A small network was trained on made-up records. Each row is its average activation on records with the value named, seen along a few directions.
Related values have similar rows: they may be neighbours, one step apart, or belong to one group.
(in the rows, 500 means zero)
Random noise pushes rows far along 4 fixed directions. That doesn't count. These rows show it; they differ only by the noise:
[580 492 524 606 516 529 525 542 592 388 379 542 543 398]
[665 307 761 774 400 592 446 369 792  82 280 531 495 330]
[646 579 693 695 565 475 579 330 546 280 405 596 513 463]
[568 668 544 586 535 514 605 584 512 442 343 711 570 362]
[513 655 431 514 521 548 588 731 510 530 328 712 596 313]
[516 464 275 477 481 538 504 809 593 615 376 476 587 381]


H, 18 values:
h8: [281 372 598 461 616 470 490 317 474 353 557 428 506 584]
h1: [371 446 655 391 575 750 314 483 523 470 380 667 597 267]
h4: [510 606 431 516 345 586 562 498 499 441 446 694 450 588]
h13: [572 531 581 587 430 618 642 583 525 466 432 613 535 351]
h11: [412 324 424 514 518 579 486 271 578 442 679 263 403 750]
h14: [513 581 308 330 382 319 456 375 356 575 626 283 453 691]
h17: [489 257 521 481 361 624 357 685 684 493 450 539 660 382]
h10: [543 394 748 694 308 498 563 260 852 256 277 606 466 520]
h6: [598 386 857 635 566 578 514 181 526 208 593 445 580 550]
h15: [615 471 285 588 449 394 519 742 623 653 396 400 531 528]
h12: [382 261 433 453 419 646 351 337 451 173 514 444 396 473]
h2: [464 329 637 613 561 569 425 468 615 211 453 377 484 482]
h18: [411 663 660 556 557 410 591 535 468 455 515 575 502 634]
h5: [285 593 704 339 605 735 389 538 322 522 400 754 516 223]
h7: [578 278 700 756 311 502 359 404 629 315 632 609 341 314]
h16: [418 509 674 339 378 549 305 257 628 148 537 423 383 325]
h9: [671 461 638 553 315 436 495 598 525 562 426 734 339 333]
h3: [547 487 663 481 492 455 451 441 405 630 516 450 386 471]
H is arranged as a line.
A walk along H starts at h16 and steps to its neighbour h14. Put h8, h1, h17, h10, h5, h3 in the order it reaches them. -> h10, h8, h17, h1, h5, h3
Name the neighbours of h7, in listed order. -> h9
Name the neighbours of h13, in listed order. -> h6, h15
Name the neighbours of h4, in listed order. -> h11, h12

E, 9 values:
e9: [456 441 769 587 681 601 549 541 487 435 416 627 564 316]
e7: [399 482 317 453 937 482 563 261 294 491 865 138 598 828]
e6: [521 512 406 357 488 520 430 426 337 762 720 437 437 563]
e1: [461 642 598 471 252 455 511 471 646 449 322 696 516 568]
e8: [355 376 390 503 477 609 376 659 600 342 510 589 437 256]
e3: [559 518 371 406 665 377 361 535 261 718 725 336 550 572]
e2: [516 749 496 396 454 318 631 373 240 670 639 571 411 717]
e4: [561 673 636 561 504 464 591 249 525 260 332 520 432 531]
e5: [407 160 321 524 518 693 463 819 673 486 392 367 525 307]
E is arranged as a 3 by 3 grid.
Name the neighbours of e3, in listed order. -> e9, e6, e8
Name the neighbours of e1, in listed order. -> e2, e4
